Each row below holds a small network's activations on one input, seen along a few directions.
Each table varies a few parts of the input and shows all the possible inputs, shuffled.
A made-up example of a description, with smaller parts first: one of 3 separate values, together with either a single point or one of 9 places along a line or (one of 4 places along a line, together with one of 5 places around a ring).
Shared parts are said once, and a part with two or three values counts as separate values.
In the rows, zero is written as 128.

Other details of the inputs vary at random and push rows far along three fixed directions, the same in every table; ignore that.

Table:
R1: [101 143 137 147 128 119 206 114  66  98 152  84]
R2: [ 87 148 157 143 124 142 196 157 107 156 182 139]
R3: [111 140 137 152 162  67 139  94 112 155 113  92]
R4: [105  93 142 164 151 132 151 138 123  83 158 138]
R5: [138 141 116 136 121 144 166 119 127 137 139 150]
R6: [105 170 141 120 137  61 131 140 116 174 138 126]
R7: [137 108 194  98  54 107 113 151 167 153 153 179]
R8: [157 107 112 134 139 113 107  99 114 184  82 103]
R9: [137 126 121 126  99  98  94 112 168 190 119 154]
R10: [131 144 108  93 107 105  87 131 161 195 116 154]
R11: [127 130  94 115 154 120 105 125 105 141  94  66]
R12: [124 198 125 141 121 100 146  99 118 151 127 103]
R13: [ 96 177 110 137 147 101 140 119 111 168 136  72]
R14: [ 90 127 138 191 153 141 202 112  89 143 165  98]
R15: [137 152 152 120 127 107 148 126 138 104 150 159]
R16: [108 141 173 159 119  64 154 139 106 147 171 131]
R17: [ 99 109 143 112 132 147 154 144  96 110 150 108]
R18: [122 110 116 143 119 142 183 139  93  88 136 121]
R19: [128 115  98 128 159 200  91 140 142  99 112 131]
R20: [181 113  92  92 107 135  77 125 158 109  81 136]
R21: [119 140 124 156 146 134 113  94 130 138 121  95]
R22: [133  90 100 143 141 166  97 114 162 101 124 122]
R23: [130  75  94 116 180 165  99 144 111  69 131 137]
R24: [108 139 170  86  79 130 125 158 169 152 178 184]
R25: [147 130  75 139 175 104 122  94  86 100 105 102]
R26: [114 131  93 140 150 154 164  89 106  92 141 105]
R27: [132 191 146 115 113  77 100 141 111 205  91  96]
R28: [120  90 177 140  87 148 146 173 147  89 165 144]
R29: [126 123 103 134 114 148 157 127 137 106 144 154]
R30: [156  99  78 114 175 140 109  96 133  74  83 130]
R31: [143  99 141 124 112 193 143 153 129  38 136 149]
R32: [139 126 124  85  98  98  94 149 138 184 103 142]
R33: [105 151 104 134 169 154 119 110 111 128 122  83]
R34: [129 149 124 153 123 171 149 138 133  87 139 143]
R35: [110 151 188 146 126  77 150 124 134 147 165 137]
R36: [109 127 163 171 114 165 145 149 144 107 160 145]
R37: [139 140  87 136 161  99 130 102 111 109 106 118]
R38: [134 136 122 119 117  98  89  83 156 184 118 126]
R39: [136 155 134 121  85 125 139 143 165 119 154 158]
R40: [106 128 117 119 179 110 133 121 109 124 115 103]
R41: [161 117 127  72 114 146  49 144 159 138  85 143]
R42: [158 152 168 114  65 130 124 169 150 119 124 175]
R43: [177 141 110 104 107 103 119 113 124 176  83 137]
R44: [154  75  78 103 171 180  97 125 110 127  79 114]
R45: [132 121 136 145 138 127 109 108 113 129 102  85]
R46: [129  94 143  95 153 168 105 153 157  78 148 173]
R47: [124 118 181 156  98 146 138 164 130 112 140 138]
R48: [154  64 128 113  97 144  89 143 162 126 110 165]
Each input here is: one of 3 separate values, together with either one of 4 places along a line or (one of 2 separate values, together with one of 6 places along a line).
Q: The inputs of R26 and R38 match in every part but the choice among 3 separate values. If R29 is changed in the same way as R26 into R38, which row does it become?
A: R9
Q: The inputs of R42 and R47 match in every part but the choice among 3 separate values. If R1 is changed in the same way as R42 into R47, which row does it become?
A: R7
Q: Change only the choice among 2 separate values in R2. List by row number the other rows that result.
A: R44
Q: Change only the choice among 2 separate values in R10. List by row number the other rows that result.
A: R32

Table:
R49: [119 170 140 148 132  55 140 105 126 197 129 116]
R50: [147 123 127 126 130  98  69 104 165 161 100 138]
R51: [149 165 107 104 127 118  90 106 142 181  96 118]
R52: [119 162 159 110  96  92 116 146 123 203 118 113]
R53: [113  69 143 155 136 162 169 150 111  62 168 141]
R54: [128 182 132 113 114  55 132 109 146 162 139 149]
R55: [ 86 161 156 177 114 111 195 128 107 149 186 114]
R56: [141 110 192 103  49 121 137 193 156 127 167 199]
R57: [143 155 112 122 121 121  80 110 146 178  88 108]
R58: [152 149 115 105 134  81  86 116 117 161  82  93]
R59: [159  97 104  99 108 162  91 123 144 127  89 132]
R60: [141 160 149 106  87 103 126 153 136 183 116 141]
R61: [162 111  95  85 137 116  88 117 153  99 102 161]
R62: [104 180 143 113 123  78 125 137  96 213 118  90]
R63: [144 221 118 138  98  78 158  99 115 171 114 119]
R64: [120 142 152 130  97 151 154 161 146 139 153 156]
R65: [155 155  57 150 183 104 147  70  57 104  64  55]
R66: [122 149 175 122  63 117 159 172 128 155 161 153]
R67: [ 99  69 119 175 168 224 152 134 126  35 159 122]
R68: [184 156  72 107 124 128 101  97 122 121  63 124]
R69: [150  66 128  79 131 142  49 149 173 125 111 182]
R70: [128 111 196 116  61  98 147 159 158 135 167 185]
R71: [ 96 137 146 158 109 155 189 133 109 120 163 110]
R72: [166  86 120  91 135 134  72 125 160 113 104 163]
R73: [105 110 198 108  87 121 119 180 180 140 189 213]
R74: [100 140  65 146 206 146 116  88  78 158  92  42]
R75: [121  62 126 142 154 197 166 166 102  43 141 130]
R76: [159  83 101 112 150 151  68 124 130 107  72 112]
R77: [ 77 203 135 163 137  89 217 115  90 131 182  98]
R78: [ 94 130 154 161 153 125 180 125 107 104 175 120]
R79: [154 115  36 166 210 146 128  46  96  63  79  86]
R80: [127 108  92 172 158 204 183 110 115  16 152 140]
R81: [ 89 121 117 182 155 154 189  97  96 105 157  83]
R82: [127 142 111 104 156  78  87 117  97 194  84  83]
R83: [ 96 136 153 156 127 152 165 142 133  93 180 132]
R84: [116  99 180 113  99 135 131 180 131 124 150 152]
R85: [121 103 180 134 104 119 131 159 142 109 152 156]
R86: [178  82  76  69 139 167  72 135 154  64  85 164]
R87: [157 105 102 113 127 158  79 121 182 137 109 169]
R88: [146 141 105 128 154  65 104  94 115 184  83  96]
R89: [ 73 131 152 172 146 143 175 131 108 132 175 102]
R90: [170  97 121  80 123 141  74 141 149 118  95 154]
R91: [118 123 185 134  74 101 151 140 164 142 175 179]
R92: [114  95  94 126 156 215 177 153  97  13 147 124]
R93: [168  59 100 100 144 179  45 123 196  70 108 181]
R94: [124 207 115 110 109  87 145 118 127 170 128 120]
R95: [164 112 112  86 113 161  68 144 158 113  94 144]
R96: [ 77  96 136 154 163 188 159 148 118  87 181 131]
R97: [105 149 154 141 131  69 119 112 133 195 136 116]
R98: [125 163 105 123 139 105  89  99 126 212  88  83]
R99: [167  95 101 100  99 183  71 137 182 126 109 175]
R100: [ 94 118 131 163 161 177 179 126 109  79 174 116]
R101: [125 129 116 170 156 127 199 109  77  51 141 112]
R102: [167  94 126  88  97 171  57 154 173 119  89 163]
R103: [121 133 194 119  86  93 141 168 148 120 170 167]
R104: [123 131 188 118  65  97 162 162 127 145 155 150]
R105: [126 191 146 119  96  93 119 131 142 184 129 119]
R106: [111 106  84 156 210 106 115  77  72 146  84  38]
R107: [125 109  64 171 198 123 122  63  94 129 101  66]
R108: [ 88 176 165 149 124 114 206 148  68 138 164  84]
Q: The inputs of R52 and R98 match in every part but one. If R92 is changed in the same way as R52 into R98, which row does it become?
A: R94
Q: The inputs of R102 and R57 match in every part but one. If R60 is changed in the same way as R102 into R57, which row does it become?
A: R64
Q: Describe the family of inputs behind these rows.
A: one of 6 places around a ring, together with either one of 2 separate values or one of 8 places along a line
Q: Start at R90 and move only the place on the ring of 6, one step at a time. The first step leads to R108. Which rows follow, in order?
A: R51, R100, R78, R72
Q: Change only the place on the line of 8 in R69. List by row number the other rows that result.
A: R53, R70, R72, R85, R88, R103, R106
Q: Change only the choice among 2 separate values in R68. List by row number the other rows that result.
A: R92

Table:
R109: [137  84 167  66  92 116  96 176 144 125 136 182]
R110: [ 82 173 174 131 124  90 174 175  79 156 164  79]
R111: [142 163 126 105  92 125  97 159 180 127 143 194]
R112: [173 163  81 110 116  67 119  98 110 191  73 107]
R113: [ 66 159 170 147 147  68 153 126 119 154 172  88]
R114: [144 138 115  96  90 129 109 158 178 131 150 216]
R115: [136 134 127  55  76 170 130 139 172 112 158 191]
R116: [175 155  86 108 121  41 108  74  97 182  57 100]
R117: [132  93  88 114 204 192  79 129 120 103  77  98]
R118: [141  91 165 113 107 121  93 133 168 175 145 187]
R119: [156 100  59 115 192 183 120 112 118  77  81 139]
R120: [ 91 160 194 145 105  75 158 149  79 150 142  74]
R121: [158 157  94 144 126  55  95  54 155 180  84 101]
R122: [ 84 169 183 152 153  85 148 130 103 167 171 103]
R123: [168 100  80 129 158 158  96 101 106  46  67  95]
R124: [105 109 103 195 136 196 189 134 108  60 164 122]
R125: [ 93 114 104 160 178 124 193 103 106  59 170 116]
R126: [ 94 116 137 185 151 156 185 117 123  30 173 111]
R127: [113 125 131 145 155 144 189 145  70  23 147 104]
R128: [136 160 136 136 151  80  57  83 136 209  90  90]
R129: [149 151 135 122  72 146  93 157 189 120 138 193]
R130: [152 110 135 113  85  93 119 115 192 132 143 199]
R131: [136  64  95 102 185 170  76 130 102  63  86  89]
R132: [ 81  90 144 158 191 157 168 129  89  97 178 117]
R133: [114 170 155 175 128  74 200  99  96 159 167 132]
R134: [ 85 150 175 154 127 104 198 149  84 193 152 105]
R135: [ 96  65 144 148 147 149 185 145  63  85 149  93]
R136: [123  38  73 134 188 158  90  81 142 108 103 104]
R137: [ 65 166 143 144 134  89 168 150  96 192 175 108]
R138: [148  51  63 115 174 179  96 120 102 116  80  87]
R139: [152 143 110 119 118  84  83 112 114 220  70  65]
R140: [ 85 167 187 159 127 125 165 158  99 160 142  92]
R141: [118 170 105 134 133  95  61 108 137 216  89  81]
R142: [ 94 150 182 182 130  89 161 110 100 190 159  92]
R143: [178 116 156 107  55 110 113 145 154 111 112 178]
R144: [101 111  94 177 143 174 199 131 101  80 168 134]
R145: [154 127 160 114 115 148 108 150 179  78 162 214]
R146: [156 140 165 120  87 168 123 170 172  91 126 194]
R147: [157 205 105 111 147  80 102 107 126 178  72 115]
R148: [155 184  85 102  98 113 103  58 135 200  83  80]
R149: [113 113 142 102 110 163  80 182 176 129 155 176]
R150: [101 123 186 153  97  96 171 148  82 144 146  87]
R151: [ 87 208 154 112  99 127 195 129 108 128 181 103]
R152: [163 145 149  81  75 130 114 186 165  96 138 193]
R153: [119  63  86 142 190 171  64  87 151  84  94  83]
R154: [167 116 159 140  88 140 113 124 178 116 144 199]
R155: [116 136 100 106 166  46  78  76 139 208 100  92]
R156: [149 100  44  97 147 200 121  69 126 104  97 104]
R157: [165  96  53 103 180 129 106  92  90  72  69 107]
R158: [162 123 162 127  74 166 138 163 170 111 128 200]
R159: [139 105 168  99  81 158  90 190 160 120 131 152]
R160: [142 102  57 132 200 147  92  77 145  54  99 106]
R161: [140  95 171 118  92 169 106 170 165 151 122 168]
R162: [130  67  58 153 172 200  74 105 132 124  90  89]
R163: [ 74 135 180 178 115  79 175 117 121 167 173  87]
R164: [145 165 149  77  51 162 106 132 184 128 139 164]
R165: [171 111 144 116  60 154 133 169 159  96 132 181]
R166: [138 105 155  66  88 124  99 189 154 154 140 178]
R167: [165 188 110 143 147  73  76  63 137 176  81 107]
R168: [126 138  82 124 138  89  81  98 129 236  91  99]
R169: [105 119 125 169 182 150 197 115  90  61 178 138]
R170: [117 205 158 156  96  81 188 147  87 136 143  89]
R171: [167 120 145 103  82 145 133 157 170 133 122 216]
R172: [110 115 111 141 150 161 212 160  75  45 164 123]
R173: [ 84  97 134 141 184 179 179 157  82 100 148 110]
Q: Describe the family of inputs behind these rows.
A: one of 5 places around a ring, together with either a single point or (one of 2 separate values, together with one of 6 places along a line)
Q: The inputs of R142 and R132 match in every part but the place on the ring of 5. If R150 is changed in the same way as R142 into R132, which row does it become?
A: R109
Q: Start at R133 and move only the place on the ring of 5, one step at a time. The first step leads to R154. Which rows follow, in order?
A: R167, R145, R169
Q: Start at R127 and move only the place on the line of 6, one step at a time. The first step leads to R152. Which rows follow, in order?
A: R147, R111, R145, R160
Q: Which other rows agree with R134 in the place on the ring of 5? List them by row number.
A: R112, R116, R118, R130, R133, R135, R136, R138, R144, R156, R168, R171
Q: Change only the place on the line of 6 in R113. List by row number the other rows that result.
A: R110, R117, R122, R131, R149
